Each row below holds a small network's activations on one input, seen along a few directions.
In each table, some parts of the input vary, and every possible input appears once, in random order.
Descriptions start from the smaller parts, as in this example, which fits no table here: one of 4 places along a line, together with either a single point or one of 9 places along a line or (one of 3 separate values, together with one of 5 places around a ring).
Shared parts are said once, and a part with two or three values counts as separate values.

Other details of the inputs shift rows strongly along three fixed directions, in all tables alike. That doesn't count.

A family of inputs:
row 1: [ 11 -42 -34 -27 -18  35  19 -38  38  22  37]
row 2: [-54   2 -40  -8  -7  33   2   9 -45 -10 -16]
row 3: [ 16 -11 -41 -25  36 -18 -13 -35 -29   9  20]
row 4: [ 38 -22  13  19 -12  37 -37 -17  12  32   7]
row 5: [ 41 -17  17  24 -21  23 -16 -20  46  37 -16]
row 6: [ 15  18   3 -46  12 -45  36  32  36 -12  36]
row 7: [-44   0 -27  14 -15   8   7  -4 -76 -10  -9]
row 8: [ 21 -24 -16 -32 -10  45  12 -49  13   8  48]
row 9: [ -4   4   4 -35  10 -66  30  28  39 -10  48]
row 10: [ 29  14 -10 -15  32 -33   6  38   8 -47  50]
row 11: [ 50 -20  44  -1  -9  29 -39 -30  -1   2 -17]
row 12: [-36   1 -53   8 -24  16  31   9 -41   0 -42]
row 13: [  0 -27 -11 -23  55 -30   7  49  16 -54  21]
row 14: [-21  -1  13 -34  30 -54  26  28  47 -15  53]
row 15: [ 10  52  50  29  -6 -10 -22  34 -13   9 -45]
row 16: [-18  26  65  13  35   2 -18  34 -18 -18 -56]
row 17: [-36  12 -29   4 -37  -9  10  -3 -57   1 -14]
row 18: [ 36  22  -9 -19  21 -50  23  45  20 -25  48]
row 19: [ 10 -35 -26  18 -11  35  -6 -58  11 -12  38]
row 20: [ -6  28  46  -8 -10 -21 -23  52  -1  41 -26]
row 21: [ 32 -22  40  -8  11  30 -28 -29  20 -16 -12]
row 22: [  1  10 -13  -1  18 -65  23  33  37 -40  34]
row 23: [-34   7  35  20  20   3  -8  36  -1   0 -69]
row 24: [ 56 -18  16  19 -17  10 -28  -5  31  33   0]
row 25: [-49  11 -31  10 -45   8  21 -24 -40   8 -30]
row 26: [-24  25  44  11  25  -1   8  27  -7 -16 -58]
row 27: [-31  30  43  28  12   9 -17  36  22  28 -42]
row 28: [-59  -2 -23  16  -6  10  32 -13 -37 -12 -26]
row 29: [ 34  -5 -22 -27  27 -51  34  39  -5 -53  26]
row 30: [ 51 -60 -50  -3 -22  19   7 -29  -4  -6   9]
row 31: [-27  21 -39   0 -19  10  49   0 -46 -13 -35]
row 32: [-16  24  59  -4  -2   0 -40  45 -13  42 -25]
row 33: [ 27 -25  25  15  12  34 -34 -12  41  17   8]
row 34: [ 10  -2  -8  -6  32 -56  -1  36  13 -48  64]
row 35: [-26  29  45  25  28   1 -39  51   9  -4 -34]
row 36: [-47  24 -31  -6 -52   4  21  -7 -57  41   9]
row 37: [-41  30 -44  26 -44   7  20  -6 -56  29   7]
row 38: [ 16 -22  33  35  -4  16 -18 -42  48   5  -6]
row 39: [-67   7 -24  10 -24  20  20 -24 -34  -1 -25]
row 40: [-36   6 -37  16 -29  -6  23  -1 -70  -2 -23]
row 41: [-25  16  56  13   2 -21 -39  24 -31  -1 -31]
row 42: [  1   6 -34  -6   6  16  40 -15  22 -11  34]
row 43: [-22  13 -28   3 -11  28  16   0 -76 -11 -19]
row 44: [-49   4 -44  15 -28  -2  40 -12 -49  -7 -26]
row 45: [  8 -24  54  -4  -1  15 -29 -33  32  26  18]
row 46: [ 31 -49 -46  -9 -36  30   9 -46  19   2  -1]
row 47: [-36  30 -42  -6 -35  18  38  -7 -44  -4 -31]
row 48: [ 20  18 -15 -23  32 -33  17  42   5 -34  64]
row 49: [-44  37  54  32  15 -16  -8  25  17  18 -25]
row 50: [  2  -5 -29   9 -19 -11  25 -20  20   6  31]
row 51: [-12 -20 -29 -36   7  13  10   7  12   3  48]
row 52: [ 21   8 -33 -39  56 -81   5  18  -4 -12  23]
row 53: [ -2  -2  11 -40  26 -62   5  40  13 -17  72]
row 54: [ 10  -7 -54 -22  21 -24  16 -45  -2  14   0]
row 55: [ -5  55  47  18   4 -17   2  36  15  16 -36]
row 56: [ 57 -18  19  29 -22  15 -39 -11  26  21 -18]
row 57: [ 40 -25 -19 -29 -27  41   5 -49  -7  20  48]
row 58: [ 59 -15  38   1 -21  14 -27 -28   8   8 -28]
row 59: [ 12 -47  29  19   4  28 -23 -49   4  -7 -13]
row 60: [ 14 -19 -16 -33  26 -34  -8  45   2 -39  31]
row 61: [  6   2  -3 -11  34 -57   4  40  15 -30  73]
row 62: [  2  48  59 -12  -8 -22 -10  41  -9  31 -24]
row 63: [ 24 -21  17  24   3  25 -21 -15  54   5 -14]
row 64: [-17  49  60  23  28   5 -28  35   1 -12 -34]
row 65: [ -6 -12 -47 -22  40 -12  14 -46   5   6   6]
row 66: [ 47 -23  25  23  -5  25 -49 -10  19  11  -3]
row 67: [ 25  -6  49 -14  -3  25  -5 -31  48  28  -2]
row 68: [ 12 -19  32  26   2  24 -26 -37  29  16  18]
row 69: [ 47 -33  18   5 -26  15 -35 -16  11  19 -30]
row 70: [ 43 -47  27  12   4  23 -39  -9   0   3 -22]
row 71: [ 20 -34 -33 -14 -18  46  23 -62  14 -13   6]
row 72: [-34  14  43   9  10   3 -22  34  10   5 -64]
row 73: [-68   6 -30   1 -14  22   7 -16 -56 -14  -5]
row 74: [ 25 -22  20  -1  41  17 -47 -67   9  31 -23]
row 75: [ 15   3 -23  -5  16 -42  16  44  43 -30  20]
row 76: [-29  26 -41  28 -38  -4  12  -2 -48   5   2]
row 77: [-20  32  46  -9  -8 -21  -9  48  19  38 -37]
row 78: [ 42 -11 -45   5 -29  27  27 -49  21  -9  19]
row 79: [-48  39 -39   7  -7  43  25  -3 -45   4  10]
row 80: [  6   5 -30   0   7  13  30 -15  23 -29  23]
Each input here is: one of 5 places around a ring, together with either a single point or (one of 3 separate values, together with one of 5 places along a line).
Q: The inputs of row 28 and row 7 match in every part but the place on the ring of 5. If row 39 is changed in the same way as row 28 into row 7, which row does it become?
A: row 41
Q: The inputs of row 45 and row 9 match in every part but the place on the ring of 5. If row 51 is changed in the same way as row 45 into row 9, which row does it become?
A: row 77
Q: Which other rows does row 36 become when the choice among 3 separate values takes its other values? List them by row number.
A: row 20, row 62
Q: Which other rows does row 11 become when the choice among 3 separate values takes its other values? List them by row number.
A: row 41, row 60
Q: A walk changes only the place on the line of 5. It starts at row 31 and steps to row 47. List the rest of the walk in order.
A: row 78, row 55, row 6
Q: Which other rows does row 55 become when the place on the ring of 5 takes its other values? List them by row number.
A: row 18, row 42, row 48, row 79

A family of inputs:
row 81: [ 17 -22 -47  12 -29  34  14 -54 -25   6  -6]
row 82: [-19  13  35  15   2  -9  -8  15  -4   5 -48]
row 83: [ 30 -41 -27 -15 -23  20   8 -59  27  22  47]
row 84: [-58  40  -4   8 -18  12   9  24 -29  15   8]
row 85: [ 10 -16  -7   5 -10  28 -20 -21 -41   6 -20]
row 86: [-10  -5  -8  13 -11  38  10 -28  -2   8 -29]
row 87: [-29  50  12 -20  30 -68   8  69  -9  -8  22]
row 88: [-24  28  33  18 -14  21  -7   2   7  29 -45]
row 89: [ 53  -7  60   6  19 -24 -40  28  24  -4 -29]
row 90: [ 12 -28  26   2  15  26 -16 -35  20  -4 -17]
row 91: [-26   4 -57 -25 -12  14  35 -16  -1   5  48]
row 92: [-49  40 -10  18 -17  11  13  28 -22   5 -14]
row 93: [-15 -19 -27 -12  19  -9  14  -9 -12 -22   9]
row 94: [ 72 -23  40  -4  -6 -13 -33   2  41   6   6]
row 95: [-38  21 -35  -2  19 -22  32  47 -12 -43  17]
row 96: [-21  34  -3  21 -29  10   1  -2 -36  30 -36]
row 97: [ 13 -18  -8   5 -29  18   5 -36  15  21  -1]
row 98: [ 33 -36 -47 -38  48 -50  20   4  17 -59  64]
row 99: [  6 -20   5  -3  36 -12  -6  11  20 -41  23]
row 100: [ 42   6  69  -5  11 -24 -39  29  24  23   2]
Q: What do these inputs look like to the network?
A: one of 4 places along a line, together with one of 5 places along a line
Q: The inputs of row 81 and row 82 match in every part but the place on the line of 5. If row 96 is changed in the same way as row 81 into row 82, which row does it become?
A: row 97
Q: A walk changes only the place on the line of 5. It starts at row 99 and steps to row 90. List the rest of the walk in order.
A: row 93, row 98, row 85
Q: A walk changes only the place on the line of 4. It starts at row 91 and steps to row 88. List the rest of the walk in order.
A: row 86, row 90

A family of inputs:
row 101: [ 15  -4  67  33   4   0 -28 -11  51   8 -21]
row 102: [ 10  -3  38  20 -17  36 -18 -53  32  38 -44]
row 103: [-56  27   7  13  23 -34  10  51 -17 -35 -24]
row 104: [ -2   1 -13  -2   5 -28  -6  13 -28 -23  18]
row 105: [-35 -20 -48   7  -6  23  11 -29 -30 -17  15]
row 106: [-34  59  15  11  20 -72   5  86  -8 -15  -2]
row 107: [ 35 -13  30  21 -23  24 -34 -39  -7  40 -63]
row 108: [ -4  -3  33  21   6   6 -24 -17  28  10   3]
row 109: [-14 -10 -32  -2 -17  45   9 -63  -3  31   4]
row 110: [-20  10 -42 -16 -14   3  11 -15 -58   5  -8]
row 111: [ -3  -1 -39  12 -20  -5  35 -10   4 -12  26]
row 112: [ 41 -36 -37 -43  31 -26  23 -27  39 -14  83]
row 113: [ 33 -10  74   7  26  14 -51   6  15   8 -26]
row 114: [ 19  -6  11 -14  24 -41  13  20  23 -24 -16]
row 115: [ -9  13  24  22 -20  50  -5 -16  10  21 -33]
row 116: [-22  65  57  11  15 -49 -15  62  -4  26 -54]
row 117: [-10  -6   5 -30 -12  -8   5  47  13   1  23]
row 118: [ 14  20  24  13 -28  37 -24 -15 -17  34 -16]
row 119: [ 53 -38  47 -21  47 -28 -31 -12  41  -6  10]
row 120: [-34 -16 -48  20 -32  52   1 -53 -69  16   0]
row 121: [ 23 -41 -59  -6  -1 -19  39 -13  10 -48  43]
row 122: [ 38 -41  15 -37  66 -48  -4   7  60 -39  35]
row 123: [-37  17 -40  -5  -4  37  21  -3 -17   2  20]
row 124: [  6 -26  42  -1 -47  34 -28 -34  12  63 -37]
row 125: [-36  60  47   4  15 -19 -25  73 -53  -2 -51]
row 126: [  2 -33 -43  -6  -9  58   3 -43 -11  -8  13]
row 127: [-32  -5 -47  -9  -5  14  29 -23 -23 -11 -17]
row 128: [-27  24 -32   4   8 -47  11  52 -34 -31   0]
row 129: [ 28  -3  25  -6  18  13 -18  -1  25   9  26]
row 130: [ -2  31 -13  13 -28  21   2  12 -19  21 -14]
row 131: [-26  -3 -43  -3  -8  34  26  -3 -23 -23  -8]
row 132: [-63  61 -30  -4  -2 -30  48  45 -34   2 -21]
row 133: [-21 -20   0  -5 -31  -6   4  14  -1  12  21]
row 134: [ 81 -32  39  -4  22 -17 -29  16  48 -17   1]
row 135: [ 25   1  40  33 -34  25 -41 -42  -2  38 -13]
row 136: [ -7   3 -28   3 -14  20  26  11 -24 -17 -18]
row 137: [ 39 -41 -29 -19  24 -23  14 -22  37 -27  95]
row 138: [ 15  23  21 -26  28 -55  -1  30  16  -3  21]
row 139: [ 20  -3 -38  -8 -11  10  38   0  18 -15  31]
Q: What do these inputs look like to the network?
A: one of 3 separate values, together with either a single point or (one of 2 separate values, together with one of 6 places around a ring)
Q: The inputs of row 106 and row 130 match in every part but the choice among 3 separate values. If row 104 is changed in the same way as row 106 into row 130, which row does it become?
A: row 125
Q: Which other rows does row 104 become when the place on the ring of 6 takes its other values? List them by row number.
A: row 103, row 105, row 120, row 121, row 128
Q: Which other rows does row 136 become when the choice among 3 separate values takes its other values? List them by row number.
A: row 114, row 121

A family of inputs:
row 140: [ 39   3  39  -6  42 -49  -1  41  37 -33  -5]
row 141: [ 31   6 -10 -19  12 -36  15  20  16 -12  38]
row 142: [-27   7 -26   4   2  25  10 -18 -45   3  -5]
row 143: [ 19 -31 -31 -19  14  -7   8  -6  18 -33  66]
row 144: [-20  27  47   4  -4 -13 -34  12 -20  23 -43]
row 145: [ 22 -13  64  23  -7  27 -38 -20  20  30  -5]
row 146: [ 42   3  35 -10  39 -49 -13  37  23 -25  -2]
row 147: [ 37 -10  47  20   0  18 -28 -30  46   9 -29]
row 148: [  6 -21 -30 -20  21 -19  17   9  33 -50  60]
row 149: [  4 -32 -36 -31  36 -30  17  -1   7 -30  42]
row 150: [-34  18  -7 -10 -33  72   1  10 -35  31 -24]
row 151: [-17  26  58  14 -21   6 -32  -5 -23  49 -47]
row 152: [ 11 -42 -38 -25  27 -16  20 -21  28 -34  36]
row 153: [-34  21 -37 -11 -10  -9   8  26 -44 -19  24]
row 154: [ 15 -17  -7   1  -8   6  18  -5  32 -15  31]
row 155: [  4 -26 -36 -22   3  -6  17 -24  15   8  52]
row 156: [-16  -3 -18   0 -21  12  25 -24   6  12  -1]
row 157: [-60  45 -31  -3   8  -8  21  28 -40  11  14]
row 158: [-16  18  44  13   0 -13 -10  16  27  24 -36]
row 159: [-28  21 -25  18 -36  22  12   8 -37   1 -18]
row 160: [  7 -21 -28  14 -31  35  11 -29  17   9  19]
row 161: [ -6  23  51  22  -3  17 -39  -5 -36  26 -59]
row 162: [-21  34 -39 -10   5 -28  34  35 -17 -27  10]
row 163: [ 21 -29  13  -6  40 -20  -9  16  41 -42  25]
row 164: [  9 -20 -35 -28  16 -34  31   2  39 -38  39]
row 165: [ 21 -33 -22 -18  -4   2   0 -34 -12  -4  15]
row 166: [-32  27  45  -1  17 -25  -8  26  -5  20 -13]
row 167: [-30  35  49   1  37 -46 -17  75  10  -5  10]
row 168: [ 26 -12 -24 -12  -8   9  -7 -33  -5  -3  27]
row 169: [-39   0 -46  -1  -6   7  29  -7 -25  -9 -19]
row 170: [ 51 -33  37   3  12 -16 -18 -11  41  -2 -25]
row 171: [-27  32  39   0  57 -43 -10  55  11 -29 -23]
row 172: [ 19 -33 -15 -14  14 -13  20 -15  30 -26  11]
row 173: [ 39 -13  35 -19  34 -58 -11  32  28 -21  -2]
row 174: [  4   7  43  35 -12  18 -27  12 -11  11 -60]
row 175: [ -5   5 -24  17 -44  34  -7 -17 -38  15 -14]
row 176: [ 41   1  42  -8  19 -47 -12  48  38 -16  26]
row 177: [ 44 -42  -6   5 -20  24 -18 -53   0  21 -21]
row 178: [ 14 -14  44   0  38 -20 -22  27  17 -23   9]
row 179: [-45  53 -17 -19  13 -39  21  51 -41  -9  20]
row 180: [ -9 -15 -28 -22  15 -18  18 -11  23 -26  32]
row 181: [-32  10 -10 -12   9 -13   4   4 -17   0   6]
row 182: [-50  35 -35  -2  23 -21  30  42 -27 -30 -15]
row 183: [ 31 -47 -22  -9 -15  23 -14 -59  -9  11   3]
row 184: [-37  26 -27  -9  13 -10  32  12  -6 -14  27]
row 185: [-40  24  40  22 -10  14 -19  -6   1  42 -45]
row 186: [ 44 -15  29  16 -22  11 -29  -8  24  26   1]
row 187: [ 41 -45 -24  -7 -13   9  17 -42  15  -7   5]
row 188: [-36  27  49  33 -16  30 -20   3  -8  26 -36]
row 189: [-21   9  48  25  10  14 -23  13  -4  -4 -39]
row 190: [-50  41 -21  -7 -10 -15  16  45 -52  -5  18]
row 191: [ -8  25 -41 -14   1 -22  19  21 -24 -16  16]
row 192: [-51  32 -24  -9  34 -24  28  37 -24 -36   2]
row 193: [ 31 -28 -38 -11 -28   5  10 -36  10  23  27]
row 194: [ 37  -4 -20 -13   2 -20   6   3  21   2  36]
row 195: [-21   9 -40   3 -42  22   8 -28 -46  24 -21]
row 196: [ 33 -31  65   3  26  -4 -37 -21  29  11 -21]
row 197: [ 38 -41 -33   5 -23  27  15 -32   3 -17  17]
row 198: [ 11 -19  -4  21 -30  42  -6 -35  13   1  -8]
row 199: [ 29 -24  53  -2  14  -8 -17 -24  61  10   6]
row 200: [-45  32 -26 -19  -2 -32  14  32 -33  10  14]
row 201: [ 51 -14  31  10  11  -2 -32 -10  15   6 -25]
row 202: [-18  21 -40  18 -41  34  22 -21 -30  32 -13]
row 203: [-49  44 -16 -15  26 -31  27  44 -28 -10  28]
row 204: [ 20 -26 -11   0  17  18 -10 -34   0  -1  10]
row 205: [-20   8 -24   8 -15  37  -2 -37 -33  17  -1]
row 206: [ 35 -16 -22 -11  22 -23  17   8  20 -32  16]
row 207: [  1  30  46   8   5 -13 -32  18  -1  29 -17]
row 208: [ 20 -12 -13   4 -12  21  17 -35  26   4  16]
row 209: [ 31  -5  37  -6  12 -37  -9  15  42  -9 -11]
row 210: [-15  32  39  25  -1   5 -12  13  16  25 -38]
row 211: [ 30 -21   0   2   0  19 -24 -36 -11   7  -7]
row 212: [ -7   9  -1  11 -29   7   7  -8  -2  34 -23]
row 213: [-29  39  46 -42  35 -26  -1  80  13   3 -22]
row 214: [-17  -2 -38 -11   5  -8   4  21 -40 -25  19]
row 215: [ 33 -11  53  18 -17  17 -49 -13  18  34  -6]
row 216: [-23  23 -10 -13 -24  69   3  -9 -29  38 -29]
row 217: [-32  25 -17  10 -47  22  10 -17 -52  45 -32]
row 218: [ 24 -21   2  12  -1  25   1 -35  18  -5 -16]
row 219: [-29  12 -31   5  -9  27  12 -27 -15  -2   1]
row 220: [-24  32  43  22   8   6 -20   8  13  26 -29]
row 221: [ 30 -45   4   8   6  29 -23 -34   8  -3  14]
row 222: [ 40 -36 -38   7 -38  31  14 -37  21   9  35]
row 223: [-28 -12 -26  -5   2  12  18 -24 -14  -9  -5]
row 224: [-21  20  58  29   0  11 -31  17  18  22 -27]
row 225: [ 24 -14  37   1  42 -38 -12  44  49 -43   1]
row 226: [  2 -12 -38  10 -31  31   7 -16 -43   0  -5]
row 227: [ 38 -53 -31   0  -7  25  15 -36  28 -30  30]
row 228: [-17  19 -29  -3 -14 -14  36  35 -13 -17  24]
row 229: [  2  -7  11  11 -14  23 -23  -9 -33   4 -15]
row 230: [ -9   5 -19   3 -34  11  25 -19 -13  22  -9]
row 231: [ -8   0 -43  -4  -2  -9  12  26 -35 -23  10]
row 232: [  2  20   3  18 -29  23  10 -15 -11  26 -21]
Q: The inputs of row 229 and row 161 match in every part but one. If row 148 is changed in the same way as row 229 into row 161, which row does it become?
A: row 219
Q: The inputs of row 168 and row 153 match in every part but one. If row 192 is changed in the same way as row 168 into row 153, which row does it become?
A: row 189
Q: What do these inputs look like to the network?
A: one of 3 separate values, together with either a single point or (one of 5 places along a line, together with one of 6 places around a ring)
Q: Which other rows does row 215 become when the place on the ring of 6 takes its other values? List them by row number.
A: row 160, row 167, row 186, row 222, row 224
Q: Which other rows does row 198 become when the place on the line of 5 takes its other values? List them by row number.
A: row 154, row 160, row 225, row 227
Q: Which other rows does row 198 become when the choice among 3 separate values takes its other values? List them by row number.
A: row 147, row 164
